A small network was shown many inputs. Here are its activations along a few directions, one row for each input.
In each table, some parts of the input vary, and every possible input appears once, in random order.
Descriptions start from the smaller parts, as in this example, which fits no table here: one of 5 places around a ring, together with either a single point or (one of 2 separate values, together with one of 4 places along a line) or one of 9 places along a line.
Shared parts are said once, and a part with two or three values counts as separate values.

Other details of the inputs vary at random and push rows far along two fixed directions, the same in every table; ignore that.

Rows:
r1: [  0  -8  -3   2   1   8  10   7 -12  -1  -3   5]
r2: [  5  -3   1   1   2   4  -6 -12  -9  -6  -2   3]
r3: [  2 -12  -1  -4   7   7   8  -4  -8   1   1  -6]
r4: [-8 27  0 16 -4 -1  0 23 21  5 -1 10]
r5: [ 12  -3  -1   5   0  13  -4 -14 -21   2 -10   2]
r6: [ -4 -11  -6   5   3  17   5  -2 -24   0  -8   0]
r7: [  1  -8 -10   3   2  21   7  -9 -16   2  -8  -4]
r8: [  5   4  -3   0   7   7   8 -15 -14  -5   3  -9]
r9: [  4 -12  -7  -4   2   7   9  -2  -8  -1  -3  -1]
r10: [-6  3  4  2  3  1  6 17  5  3  6  5]
r11: [-2  4 -8 -1 -5  9  1 -5  0  5  2  0]
r12: [  3  -2  -4  -3   0 -13   0  -7   3  -2   0  -1]
r13: [ -3  28   1   9 -14  10  -5  18  31   9  12  14]
r14: [ 11  -6  -8   2   4  16   6 -24 -32   4 -15  -4]
r15: [ 1 21 -1  3 -3 13 12  7 15 10 12  7]
r16: [ -1 -22   6 -17   2 -15 -17  -6  -4  -9  13 -10]
r17: [ -2  -4  -1   6   8   6   5  -4 -19  -6 -11   2]
r18: [ 6  2  4  1  3  1 -5 -6 -6 -8  9 -5]
r19: [  2  -6  -4  -4   7  15  10  -4 -13  -4   2  -9]
r20: [ 5 24 -3 13 -2  7 13 13 20  4 -1  9]
r21: [  1  -1   3   8  10   3   8   2 -13  -1  -2   0]
r22: [-6 14  2  4 -6  3  0 24 13 11 -4 11]
r23: [  2 -13  -7  -3   6  20  10 -13 -20  -3  -9  -2]
r24: [ -5 -25   6 -20  -5 -39 -26   5  18  -6  12  -2]
r25: [  8  -6 -12   6   4  19   7 -27 -31  -1 -10  -6]
r26: [  7   8  -2   5   5   8  10 -11  -7   3   3  -2]
r27: [ -5  -1  -4 -10  -2  -2  -2  -5   4   0   2   2]
r28: [ -4 -17  -1 -13   0 -14 -11   1   3   4  -8  -6]
r29: [  0   4   1   8  10   8   9   2 -15  -6  -1  -4]
r30: [ -2   5  17   8 -24  11  16  -1   1   2  -3   0]
r31: [-14 -23   6 -18   6 -31 -16  11   4 -10   8 -12]
r32: [  2 -28   5 -13   4  -9 -12 -12 -13  -4   9  -7]
r33: [ -6 -14   4 -13   9 -31 -12   0   9 -10   3 -16]
r34: [ 3 11  2  7  6  1  8  4  9  2  1 -1]
r35: [-11 -26   2 -27  -4 -50 -24   3  22  -4  10  -7]
r36: [-11 -23  24 -10 -17 -46 -14  -8   8 -10  -4 -16]
r37: [-14 -23   9 -16   3 -54 -31  12  12  -3  -8  -7]
r38: [-9 23  1  7 -4  9  7 24 20  4  2 15]
r39: [ -7  -7   3  -8   4 -25 -12   1  16  -6  -5  -4]
r40: [  5  -8  -4   8   7   7  11  -4 -24  -4 -10   1]
r41: [  6  -5  -9  -3  -2  19   6 -14 -22   9  -8  -1]
r42: [  2  -2  -7   7   4   8   3  -9  -9  -1 -10  -5]
r43: [ -1  36   2  16 -12   2  -7  18  35   7   9  14]
r44: [  2  24   3   6 -13  12  -5  16  22  13   5  15]
r45: [  6   1  -7   3   5  15   9 -21 -20  -3  -8   0]
r46: [ 5 30  8 13 -4  2  0 15 28  5 14 12]
r47: [ 1 -8  1 -4 -1 10 -5 -9 -8 -3  2  5]
r48: [ 1 32  1 11 -6  1  2 21 31 12 -6 10]
r49: [ 7 25  2 12 -8  1  0 13 25  2  9 14]
r50: [  2  -1  -4  -7   2  10   7  -9 -11  -2   8  -7]
Each input here is: one of 2 separate values, together with either a single point or (one of 4 places along a line, together with one of 6 places along a line).
The inputs of r39 and r23 match in every part but the choice among 2 separate values. If r21 is changed in the same way as r39 into r23, which row does it become?
> r10
Change only the place on the line of 4 in r48. List by row number the other rows that result.
> r5, r14, r37
A walk changes only the place on the line of 6. It starts at r8 and steps to r26. List the rest of the walk in order.
> r12, r45, r25, r14

Rows:
r51: [-3  2  0 -1  4 -7  3  7  5  0  0  0]
r52: [-4  4  1  1  3 -5  0 11  8  0  1 -1]
r53: [ 4  3  3 -2  1 -1 -4  0  4 -1 11  1]
r54: [-1  8 -1 -4 -1 -2 -4 -1 10  0 10 -2]
r55: [ 2  4  4 -2 -6  1 -5  2  8  2 10  4]
r56: [-5  4  0  2  4 -5  0 11  7 -2  2  3]
r57: [ -5 -25   0 -12   3 -16  -8  -4 -10  -3  -5  -8]
r58: [-4  2  1 -2 -3 -4  2  9  8  4 -1  3]
r59: [  5  13  -1  14   0  21  15   1 -11   3  -8   3]
r60: [  3  11  -4  11   5  23  15   3 -11   0  -3   5]
r61: [ -3 -24   2  -8   4 -20  -7  -9 -14  -6  -9 -10]
r62: [ 7  9 -9  8 -1 24  7 -3 -9  8 -6  8]
r63: [ 4  8  6  2 -5 -4 -5 -1  8  0  7  3]
r64: [ 13 -25  -9  -5  11  24  11 -35 -46  -8  -6 -12]
r65: [-6  1  1  1 -3 -3 -2 11  7  1  0  5]
r66: [-1 10  2  0 -6 -4 -5 -4 11  1  5 -1]
r67: [  5   8  -6  10   6  22  17   0 -13   2  -4   2]
r68: [  9  10  -7  11   1  21   7  -8 -13   5 -10   6]
r69: [-4  2  2  4 -1 -6 -1  6  3 -2 -4  2]
r70: [  4   8  -4  10   7  24  15   1 -13   1  -5   2]
r71: [ 2  7  2 -1 -6 -4 -2 -4 12 -1  4  0]
r72: [-5 -1  1 -1 -2 -2 -2  9  4  0 -1  3]
r73: [-3  5  0 -5 -7 -1 -6 -1 10  3  8  0]
r74: [ 2  2  1 -3 -6  0 -3  0 10  2  8  2]
r75: [  2 -23   0 -13   5 -15  -9 -14  -8  -7   6 -10]
r76: [ 3  7  4  1 -6 -6 -2 -2 12  0  6  1]
r77: [  0 -21  -5 -11   9 -16 -14 -10  -9  -4  -4  -7]
r78: [-5  1  2  0 -2 -2 -2 11  9  3 -1  3]
r79: [-3  6  3  3 -2 -9  2  6  8  2 -4  2]
r80: [-5  2  2  0 -3 -3 -1 12  7  3 -1  1]
r81: [ -4 -25   4  -8   6 -18 -10  -9 -14  -7  -9 -10]
r82: [ 0  1  0 -6 -6 -1 -3 -2 10  1  6  1]
r83: [-4  5  4  4 -2 -7 -1  8  7 -1 -3  2]
The inputs of r71 and r82 match in every part but one. If r69 is changed in the same way as r71 into r82, which row does it become?
> r65
What do these inputs look like to the network?
> one of 3 separate values, together with either a single point or one of 4 places along a line or one of 6 places along a line
Change only the choice among 3 separate values in r66. List by row number the other rows that result.
> r54, r73

Rows:
r84: [ 4 17 -2 13 -2 19 15  3 -1  4 -3  7]
r85: [ -7 -13   1  -9   2 -15  -8   4   2  -3   0  -4]
r86: [ -8  -1   3  -6  -2 -18  -8  14  19   1   4   1]
r87: [ 5 12 -1 11 -4 17 11  1 -3  4 -5  6]
r88: [ -2 -33  -2 -12   9  -8  -7 -12 -26  -8  -6 -10]
r89: [ -8   7   1  -3  -2 -17  -8  19  25   3   5   4]
r90: [ 8 14 -2  5 -5 21  8 -7  0  3  7  3]
r91: [ -4  -6   1  -6   4 -14  -6   4   4  -2   0  -3]
r92: [  8   5  -4   1  -1  16   4 -13  -7   1   5   0]
r93: [ 3 15 -2 11  0 20 16  5 -2  5 -1  6]
r94: [  0 -36   1 -11   7 -15 -11 -20 -29  -8 -10 -12]
r95: [ -3   1   1  -1  -2 -12  -7   4   9   1  -3   0]
r96: [ 5 12 -4 10  2 17 11 -1 -5  2 -5  4]
r97: [ -6  -4   3  -4   0 -16  -7   4   9  -3   0  -3]
r98: [ 6 19 -1  5 -8 15  6 -1 11  5 10  6]
r99: [ -1   2   4  -8  -6 -16 -13   1  19   0  13   0]
r100: [ -4  -1   3  -1   2 -11  -5   8   8  -1   3  -1]
r101: [  9 -21  -5   2  10  19  10 -24 -44  -7 -12  -7]
r102: [ 0 14 -2  8  0 14 11  7  0  2  0  4]
r103: [ -6  -2   4  -4  -4 -18 -10   6  13   0  -1  -1]
What do these inputs look like to the network?
> one of 4 separate values, together with either a single point or one of 4 places along a line
The inputs of r91 and r100 match in every part but the choice among 4 separate values. If r92 is changed in the same way as r91 into r100, which row does it become?
> r99
Change only the place on the line of 4 in r93. List by row number the other rows that result.
> r84, r86, r87
